A small network was shown many inputs. Here are its activations along a few directions, one row for each input.
In each table, some parts of the input vary, and every possible input appears once, in random order.
A made-up example of a description, with smaller parts first: line(4) and (point or line(9) or (values(3) and ring(8))).
Shared parts are said once, and a part with two or three values counts as separate values.

Table:
x1: | -365 |  459 |  152 |  502 |  -81 | -125 |  644 |  261 |  130 | -196 |  -98 |  241 |
x2: |  -20 | -251 | -185 | -201 |  384 |  323 | -395 | -182 | -116 |  449 | -340 | -122 |
x3: |  150 | -202 | -204 | -346 |  115 |  259 | -491 | -187 | -169 |  308 |  -41 | -589 |
x4: |  125 |  497 |   66 |   89 | -256 |   34 |   20 |   83 |   65 | -386 |   20 |  -91 |
x5: |  -14 |  454 |  -25 |  -35 | -737 | -200 |  445 |  -40 |  193 | -339 |  103 |  128 |
x6: |  296 | -370 |   63 |  104 |  410 |  -64 | -197 |  -68 |  -43 |  358 |   61 |  294 |
x7: |  189 | -294 | -153 |    9 |  493 |  313 | -325 | -193 | -358 |  554 | -187 |  -29 |
x8: | -208 |  574 |   83 |  312 | -302 | -172 |  543 |  314 |   71 | -320 |  199 | -137 |
x9: | -110 |  468 |  140 |  200 | -130 |  -42 |  603 | -104 |  284 | -190 | -183 |  455 |
x10: |  163 | -471 |  194 |  106 |  394 |   18 |   47 |  254 | -180 |  360 |    5 |  166 |
x11: |   95 | -326 |   23 | -114 |  312 |  -45 | -264 |  -59 |  193 |  248 |  -80 |  193 |
x12: |  -64 |  479 |   87 |  159 | -110 |  -38 |   60 |   38 | -109 | -419 | -141 |  108 |
x13: | -136 | -344 |  -60 | -234 |  242 |  178 | -438 | -321 |   -4 |  105 |   96 | -154 |
x14: |  205 | -420 | -221 | -346 | -214 | -257 | -405 |  -30 |   84 |   16 |  173 | -157 |
x15: |   96 | -353 |   92 | -263 |   86 |  -19 | -103 |  291 |   -9 |   98 |  162 | -358 |
x16: |   64 |  369 |  -93 |   24 | -578 |  -93 |  -43 |  105 |   18 | -450 |  -16 |   26 |
x17: | -380 |  509 |  214 |  440 | -237 | -215 |  557 |  213 |  -74 | -274 |   48 |    7 |
x18: | -277 |  458 |  -71 |  243 | -620 | -293 |  479 |  341 |   24 | -362 |  168 |  -27 |
x19: |   85 | -381 | -380 | -419 | -195 |  117 | -527 | -166 | -229 |  259 |  -92 | -516 |
x20: |   69 | -390 | -142 |   14 |  528 |  261 | -263 | -254 |  -55 |  253 |   83 |  252 |
x21: |  -36 | -217 | -186 | -298 |  268 |  205 | -477 | -237 | -332 |  291 | -186 | -381 |
x22: | -124 | -395 |  -64 | -134 |  354 |  288 | -345 | -275 |  210 |  250 |  -52 |  100 |
x23: | -132 |  519 |  206 |  136 | -298 | -128 |  520 | -139 |   84 | -263 |  -27 |  189 |
x24: |  -48 |  425 |   83 |  245 |    4 |   73 |  139 |   69 |  105 | -280 | -296 |  360 |
x25: |   -6 | -477 | -311 | -376 | -184 |   77 | -479 | -249 |  103 |    0 |  198 | -254 |
x26: |  147 |  385 |  118 |  459 |   94 |   70 |  197 |   47 | -143 | -199 | -179 |  439 |
x27: |  -43 | -423 |  161 |  -98 |  305 |   35 |  -19 |  270 |   57 |  253 | -133 |   75 |
x28: | -190 |  445 |  146 |  685 |   28 | -146 |  730 |  268 | -120 | -168 |   11 |  334 |
x29: |  259 | -248 |  -49 | -281 |   98 | -107 | -363 |  -44 |  130 |   86 |  217 | -244 |
x30: |   88 |  432 |  189 |  417 |  -51 |  -41 |  677 | -128 |   39 |  -99 |  -69 |  533 |
x31: |   44 | -269 | -188 | -345 |  160 |  213 | -424 | -239 |  129 |   23 |  228 | -316 |
x32: |  -77 | -411 |  227 | -155 |  154 |  -70 | -108 |  215 | -139 |  172 |   31 | -201 |
x33: |   41 | -550 |  -26 | -306 | -263 | -164 | -154 |  298 |  -46 |   80 |  112 | -306 |
x34: |   43 |  602 |   83 |    7 | -380 |  -83 |  519 |  -42 |  227 | -330 |  127 |   42 |
x35: |   72 | -284 |   30 | -201 |  207 | -160 | -360 | -106 |  -18 |  111 |   79 |  -61 |
What do these inputs look like to the network?
> line(5) and (values(3) or line(4))
The inputs of x2 and x7 match in every part but the line(5) part. If x9 is changed in the same way as x2 into x7, which row does it become?
> x30
Change only the line(5) part in x24. List by row number the other rows that result.
> x4, x12, x16, x26

Table:
x36: | -181 |  658 |   58 |  642 |   94 |  148 |  562 |   16 | -191 |    0 | -286 |  239 |
x37: | -351 |  402 |  126 |    3 | -617 | -312 |  615 |  205 |  207 | -289 |  142 | -163 |
x38: |  169 |  320 |  147 |  361 |  198 |    9 |   11 |  -89 |  -40 | -153 | -234 |  532 |
x39: |  226 | -716 | -134 | -135 |  467 |  125 | -500 | -100 |  -61 |  512 | -215 |  309 |
x40: |   16 |  562 |   12 |  428 |  218 |  228 |  292 |  -69 | -288 | -178 | -305 |  331 |
x41: |  270 |   89 |  219 |  297 |  232 | -211 |  294 |   34 |  204 |  -58 |   83 |  638 |
x42: | -292 |  290 |  346 |  424 |   70 | -157 |  847 |  119 |  159 |    9 |  -85 |  360 |
x43: |  224 | -590 | -391 | -540 | -229 |  -88 | -646 |  -77 |   42 |   62 |   46 | -296 |
x44: |  224 | -438 | -284 | -589 | -188 |   -4 | -450 | -304 |   10 |  121 |  254 | -404 |
x45: | -132 | -137 |  421 |  398 |   72 | -180 |  566 |  171 |  376 |  -57 |  139 |  539 |
x46: |  115 | -191 | -235 | -513 |  -36 |  187 | -547 | -283 |   68 |   42 |   69 | -594 |
x47: | -305 | -103 | -298 | -448 |  -30 |  200 | -495 | -382 |  134 |  -69 |   72 | -503 |
x48: |  144 | -303 |   24 | -108 |  656 |  417 | -385 | -304 |  -54 |  490 | -198 |    8 |
x49: |  -23 | -637 |  313 |  230 |  560 |  -45 |  -44 |  672 | -504 |  568 |  -35 | -236 |
x50: |  259 |  203 |  -31 | -161 | -444 | -324 |   87 |  107 |  283 | -389 |  323 |  118 |
x51: |  147 |  435 |  -98 |  -70 | -463 | -113 | -189 |  -36 |    6 | -471 |  -39 |   26 |
x52: |   -6 |  670 | -225 |   -2 | -445 |   99 |   88 |  -17 | -236 | -490 | -107 | -143 |
x53: | -217 |  772 | -169 |  198 | -552 |   17 |  363 |   98 | -123 | -308 |  -57 | -240 |
x54: |  244 | -544 |  -10 | -144 |  510 |  199 | -298 | -345 |  -94 |  554 |   21 |  185 |
x55: |  -93 | -505 |   52 | -189 | -120 | -276 | -193 |  718 | -403 |  159 |  180 | -806 |
x56: | -143 |  -23 |  199 |  -37 | -613 | -325 |  347 |  258 |  450 | -385 |  397 |   11 |
x57: | -295 | -214 |  -41 |  -41 |  660 |  405 | -321 | -391 |   53 |  328 | -165 |   90 |
What do these inputs look like to the network?
> values(2) and (point or line(4) or ring(6))
The inputs of x50 and x41 match in every part but the values(2) part. If x46 is changed in the same way as x50 into x41, which row does it become?
> x48
Change only the line(4) part in x48. List by row number the other rows that result.
> x39, x54, x57
